Each row below holds a small network's activations on one input, seen along a few directions.
Each table varies a few parts of the input and shows all the possible inputs, shuffled.
Descriptions start from the smaller parts, as in this example, which fits no table here: ring(8) and (point or line(9) or (values(3) and line(6))).
Shared parts are said once, and a part with two or three values counts as separate values.
In the rows, 128 means zero.

Other details of the inputs shift rows strongly along two fixed directions, in all tables alike. That doesn't count.

Table:
R1: [118 110 114  89 148 104 130 162 103 159 165]
R2: [114 145 145 150 110 177 140  95 147  92 114]
R3: [104 104 147 111 137 111  81 142 113  72 113]
R4: [133 108 131 109 135  97 113 147 122 151 150]
R5: [158 135 127 133 139 113 118 142  91 144 139]
R6: [113 105 135 101 147 108 103 157 114 126 116]
R7: [163 147 115 147 123 140 173 128 146 180 129]
R8: [ 84 112 157 126 107 148  94  92 147  35 132]
R9: [156 140 110 152 121 134 169 126 151 183 129]
R10: [157 142 105 156 120 131 166 122 151 181 136]
R11: [116 112 111  91 152  99 134 163 105 152 172]
R12: [ 99 117 141 133 116 150 135 102 185  91  98]
R13: [121 142 147 160 109 178 132  87 160  77  74]
R14: [118 144 141 105 125 124 113 111 108 126 139]
R15: [127 128 131 137 143 129 115 148 108 129  96]
R16: [132 130 151 151 126 121  74 116  96  83 127]
R17: [141 141 126  95 148  97 119 151  93 172 117]
R18: [135 137 120 121 142 130 129 142  85 130 145]
R19: [130 128 133 130 152 113  86 153  73 108 109]
R20: [133 121 103 124 114 135 175 127 182 150 116]
R21: [134 142 102 138 126 148 180 129 141 173 138]
R22: [131 115 132 135 100 125 127 106 170 107 138]
R23: [135 146 154 131 105 128 113  85 147 126 121]
R24: [139 107 124 106 140  82 105 157 103 136 162]
R25: [118 124 143 138 146 120  76 146  88  94  99]
R26: [128 123  96 115 112 134 182 125 167 154 159]
R27: [115 138 127 150 117 155 133 106 136 108 128]
R28: [118 115 142 133 113 126 124 105 169 109 136]
R29: [141 135 128 125 152 125 123 163  93 144 104]
R30: [133 149 104 147 116 158 176 105 147 148 139]
Each input here is: values(3) and (point or line(4) or ring(5)).
Q: The inputs of R19 and R30 match in every part but the values(3) part. If R3 is changed in the same way as R19 into R30, which row does it become?
A: R8
Q: Which other rows does R23 become when the values(3) part takes its other values? List them by row number.
A: R14, R17

Table:
R31: [123 116 122 138 116 157 169 104 201 126 115]
R32: [145 131 131 114 153 104  99 171  67 163 129]
R33: [ 72 110 160 124 118 135  66 112 124  34 101]
R34: [131 140 119 142  93 155 159  78 184 135 136]
R35: [169 149 102 145 114 144 197 132 166 209 112]
R36: [149 129 123 137 153  90  99 166  70 155 143]
R37: [134 160 125 144 113 173 176  84 160 130 104]
R38: [119 144 113 167 109 168 171 102 174 127 122]
R39: [124 132 122 144  99 145 162  92 192 141 100]
R40: [150 137 106 131 159  98 127 166  76 191 156]
R41: [ 83 115 171 131 118 131  54  97 121  49  99]
R42: [145 136 108 122 160 106 139 168  70 187 167]
R43: [107 121 163 121 116 133 104 105 130  76 140]
R44: [113 141 140 136 128 145 105 117 114  71  97]
R45: [141 121 110  92 163  84 127 173  99 193 155]
R46: [138 130 126 158 108 174 168 109 176 131  97]
R47: [114 133 132 127 112 163 172  91 191 134 127]
R48: [155 135  85 161 128 148 205 130 165 194 139]
R49: [134 144 152 146 123 133  94 106 115  83  88]
R50: [157 125  79 130 112 139 205 123 178 188 156]
R51: [107 133 124 130 105 162 174  87 182 137 118]
R52: [139 120 129  99 151  78 103 164  83 155 161]
R53: [128 114 118  92 151  82 115 180  85 139 164]
R54: [152 119 116 105 139  78  97 162  79 151 161]
R55: [ 93 115 147 118 127 134 100 124 144  73 119]
R56: [ 86  97 163 133 122 134  64 111 126  35  98]
R57: [153 151 104 132 120 161 208 127 156 206 128]
R58: [110 142 172 145 126 143  59  93 101  44  86]
R59: [115 117 159 129 123 123  88 114 146  86 109]
R60: [125 138 121 133  93 164 171  79 178 128 147]
R61: [135 126 120 108 153 108 110 187  69 149 132]
R62: [130 116 104  93 144  89 109 173  78 139 172]
R63: [141 101 121 101 154  82 113 177  88 139 160]
R64: [113 123 164 148 130 145  69 107 105  30  86]
R65: [149 116 130 103 146  71 103 169  88 151 154]
Q: Describe the family of inputs behind these rows.
A: ring(5) and (values(3) or line(4))
Q: The inputs of R52 and R43 match in every part but the ring(5) part. If R45 is changed in the same way as R52 into R43, which row does it become?
A: R47
Q: List by row number the other rows that have the ring(5) part in common with R63.
A: R31, R46, R48, R50, R56, R64
Q: Which other rows does R40 become when the values(3) part takes its other values? List them by row number.
A: R32, R58
